These are the activations of a small neural network, seen along a few directions. Each row is one input.
In each table, some parts of the input vary, and every possible input appears once, in random order.
A made-up example of a description, with smaller parts first: one of 8 places around a ring, together with either a single point or one of 11 places around a ring or (one of 3 separate values, together with one of 4 places along a line).
Shared parts are said once, and a part with two or three values counts as separate values.

A family of inputs:
x1: [-11  17   7  -3  21 -38   8  11 -12  28  12  49 -37 -25]
x2: [-17 -27  12  27  -6   0 -21  -4 -56 -10  12 -40  34  -4]
x3: [ -6 -14   0 -42  21  11 -37 -16  39 -23  17 -14   0  19]
x4: [ 21  61 -20  13  -5  11  38  31 -39  12 -53  40 -49  45]
x5: [  0 -10  -8 -35  22  15 -38   2  59 -21   1   2  32  21]
x6: [-37 -30  21  28 -30   0 -12  10 -27 -10 -15 -26  52   8]
x7: [ -4   9  -1 -22  -4 -31 -26  25 -37   1 -20  55  -7  -3]
x8: [ 11  14  -2  62 -21  42  55  23 -36  -4 -39 -39  19  60]
x9: [ 45  39   6  -3  17  82  15   7  30 -17 -25  -4 -22  67]
x10: [ 37  -6  19 -27  17   9   5 -33  69   3   5 -10 -11  -3]
x11: [ -8  -7 -19 -16  -1 -35  -9   5 -34   5  22  47 -41 -30]
x12: [ -8 -16  -3  40  -5  -2  21  -7 -20   1  17 -39  42 -36]
x13: [ 11 -10  11 -21  22  27  -8 -26  64  -1  34   2  -8  -6]
x14: [-10 -17 -16 -46  -8  18 -13 -24  59 -21  40  -5   0  -9]
x15: [ 18  11   0 -17   7 -47  30  15   0  33 -28  35 -32 -32]
x16: [ -9  -7   7  40 -15 -21  33 -31  -4  14 -16 -48  31 -25]
x17: [ -5  19 -12 -22  -7 -31 -34  20 -32  19  -2  37 -22 -19]
x18: [-26 -26  -2  44 -22 -10  -7  -7 -22 -11  38 -44  20 -28]
Question: Changing only one part turns x3 into x17. The same change can be made to x13. Which row results?
Answer: x1
Question: Describe the family of inputs behind these rows.
Answer: one of 3 separate values, together with either a single point or one of 5 places along a line

A family of inputs:
x19: [-22  10  -5  21 -22 -21  -4  24 -33  11 -21   6  17   0]
x20: [  0 -27  10 -12   6  25 -15 -11  14 -21  20 -27  22  10]
x21: [ 36  36 -25 -51  26  28 -15  -4  42  -3 -16  53 -60  30]
x22: [-17   4  -2  21 -13 -19   6  27 -46  10  -3   1   8   9]
x23: [  5 -21  23  21   0  18  14 -26  17 -18  -1 -54  36   3]
x24: [-13   8  11  57 -17 -22  33  14 -45  10 -21 -24  23   3]
x25: [ -2 -19   6   4   1  26   0 -21  23  -9  29 -36  10  -7]
x26: [-22   9  -4  42 -19 -12  23  19 -39  15   7  -5   0  -5]
x27: [ 26  31  -9 -34  13 -31  12  16   0  33 -18  70 -55 -12]
x28: [ -5 -21   5  -8  -2  22 -27 -19  29 -21   1 -22  31  -2]
x29: [ 16  -9  -9 -61  27 -15 -29 -19  36  -8  23  37 -33 -28]
Question: Describe the family of inputs behind these rows.
Answer: either one of 3 separate values or (one of 2 separate values, together with one of 4 places along a line)
Question: Which other rows does x23 become when the choice among 2 separate values takes its other values? List them by row number.
Answer: x24

A family of inputs:
x30: [-30 -35  17  53 -11 -12  29   2  -7  14  36 -74  58 -24]
x31: [ -5   2 -22 -57   6  -8 -37  18  49 -11  30  70 -62  -3]
x32: [ 19  54 -10   1   5 -66  42  51 -37  69 -30  70 -58   7]
x33: [-33  17  10  63 -18  30  10   7 -38 -25 -20 -21  54  60]
x34: [-14  34  -2  69 -23  32  41  -6 -34 -15 -16 -64  11  29]
x35: [ 47   3  27 -31   5   7   8 -23  67 -10   7  -5   2   8]
x36: [-41 -19  19  52 -44 -41 -22   6 -64   0  17 -59  50 -20]
x37: [  3 -19 -11 -46   5  14 -23 -26  37 -30 -31  14  -8  20]
x38: [  3  13 -15 -75  23  16 -40  15  18  -8  31  39 -37  -2]
x39: [ 29   3  16 -42  -5  14 -30 -20  57 -17  -5  16  27  17]
x40: [-24 -27  29  67 -28 -52  19   3 -46  16  33 -69  33 -20]
x41: [ 10  15 -15 -51  16   3   1  -7  47  -4  14  56 -79 -32]
x42: [ 30 -15  -4 -44  20  14  14 -31  35 -15 -25  -1 -13   7]
x43: [  4  66 -44  -7 -16 -52  -5  46 -51  63 -49  73 -50  -3]
x44: [ 41 -14   2 -25  58  -4   4 -21  21 -15   2  28 -31  10]
x45: [ 21  -4 -14 -36  38  12 -34 -17   6 -38 -29  44 -16  -9]
x46: [ 17  25  -9 -69  33  27  -1 -10  16  -1  15  24 -54 -32]
x47: [-43 -41   0  51 -25 -15  -7  12 -11  -3  29 -59  72 -13]
x48: [-26 -28   8  55 -26  42 -12  11 -35  25   8 -40  60  14]
x49: [ -8 -29  16  70 -14  39  41 -11 -31   6 -15 -41  39 -13]
Question: Describe the family of inputs behind these rows.
Answer: one of 2 separate values, together with either a single point or one of 4 places along a line or one of 5 places along a line
Question: Which other rows does x40 become when the place on the line of 4 takes its other values? List them by row number.
Answer: x30, x34, x49
Question: Which other rows does x45 become when the choice among 2 separate values takes its other values? List them by row number.
Answer: x44
Question: Which other rows does x39 become when the place on the line of 5 takes its other values? List them by row number.
Answer: x31, x37, x38, x45
